Here are a small network's activations along a few directions, averaged over the inputs that share one value of a field.
Values that are neighbours, or in one group, have similar rows; names and order tell nothing.
In the rows, zero is written as 128.

Other fields vary at random and push rows far along two fixed directions, the same in every table; ignore that.

Values of Gim:
n18: [154 170 138 120 155 124 134 140 102 121 101 157  80 115]
n4: [144 125 152 104 137 151  86 125 157 135 102 131 101  74]
n11: [166 162 151 124 149 131 116 137 117 118 104 162  89 105]
n7: [111 139 122 110 122 131 123 126 112 133 117 120 124 115]
n6: [108 129 120 125 112 121 132 133 112 109 141 125 132 131]
n19: [101  87 111 111 129 141 140 109 146 117 140 100 160 119]
n20: [132 110 108 146  96 104 146 141 110 107 162 129 168 183]
n5: [112 152 153 163  93  94 169 175  74 162 150 141 114 185]
n13: [133 109 118 144 126 125 138 116 152 130 147 114 168 162]
n26: [130 119 114 117 154 147 112  89 160 134 128 121 153 112]
n21: [147 132 140 126 148 135 114 143 129 118 111 143 101  98]
n27: [119  87 110 129  87 118 119 120 159 123 143 112 174 134]
n14: [139 179 147 108 142 136 105 111 119 150  92 147 102  94]
n24: [131 134 116 120 156 141 122 109 128 122 116 127 132 123]
n16: [130 112 102  94 139 146  88  73 156 116 108 109 163  90]
n17: [139 108 114 121 104 124 113 116 161 115 138 114 175 140]
n28: [143 160 133 124 126 115 125 131  91 118 114 148 103 129]
n15: [128 125 126 151 105 110 139 123 120 141 149 115 164 169]
n9: [ 97  77 108 110 133 154 102  83 180 128 145  93 172  96]
n25: [138 175 156 127 170 143 123 132 120 159  98 151  63  89]
n10: [119 103 121 116 132 131 126 117 137 108 134 109 130  98]
n8: [143  95 125 114 138 158  97 112 178 120 121 122 133 106]
n30: [142 135 142 167 115 112 156 159  97 130 138 148 122 187]
n12: [112 109 105 144 135 134 165 129 125 119 148 109 140 160]
n23: [142 154 148 113 121 119 114 146 115 127 115 146  97  96]
n29: [133 172 157 151 144 118 147 171 106 158 117 152  64 154]
n3: [ 99 100 108 108 114 135 115  95 163 133 130 104 178 109]
n1: [130 121 133 127 122 126 121 137 134 117 123 130 110  98]
n2: [119 161 169 141 130 111 139 164 102 162 117 149  69 132]
n22: [ 99  96  95 185 107 105 212 178  79 108 192 114 157 237]
The values of Gim form a network in which each value has 4 neighbours.
Q: What is the length, in steps, of the shortest route from n28 to n7?
A: 2
Each value of Gim is a pair of two hidden parts, and every pair occurs once (6 first parts, 5 second parts).
Q: n23 and n11 share the first part; n23 and n3 share the second. Which value has the first part of n3 and the second part of n11?
A: n26
Q: n30 and n17 share the first part; n30 and n24 share the second. Which value has the first part of n24 and the second part of n17?
A: n16
Q: n2 and n15 share the first part; n2 and n10 share the second. Which value has the first part of n10 and the second part of n15?
A: n28
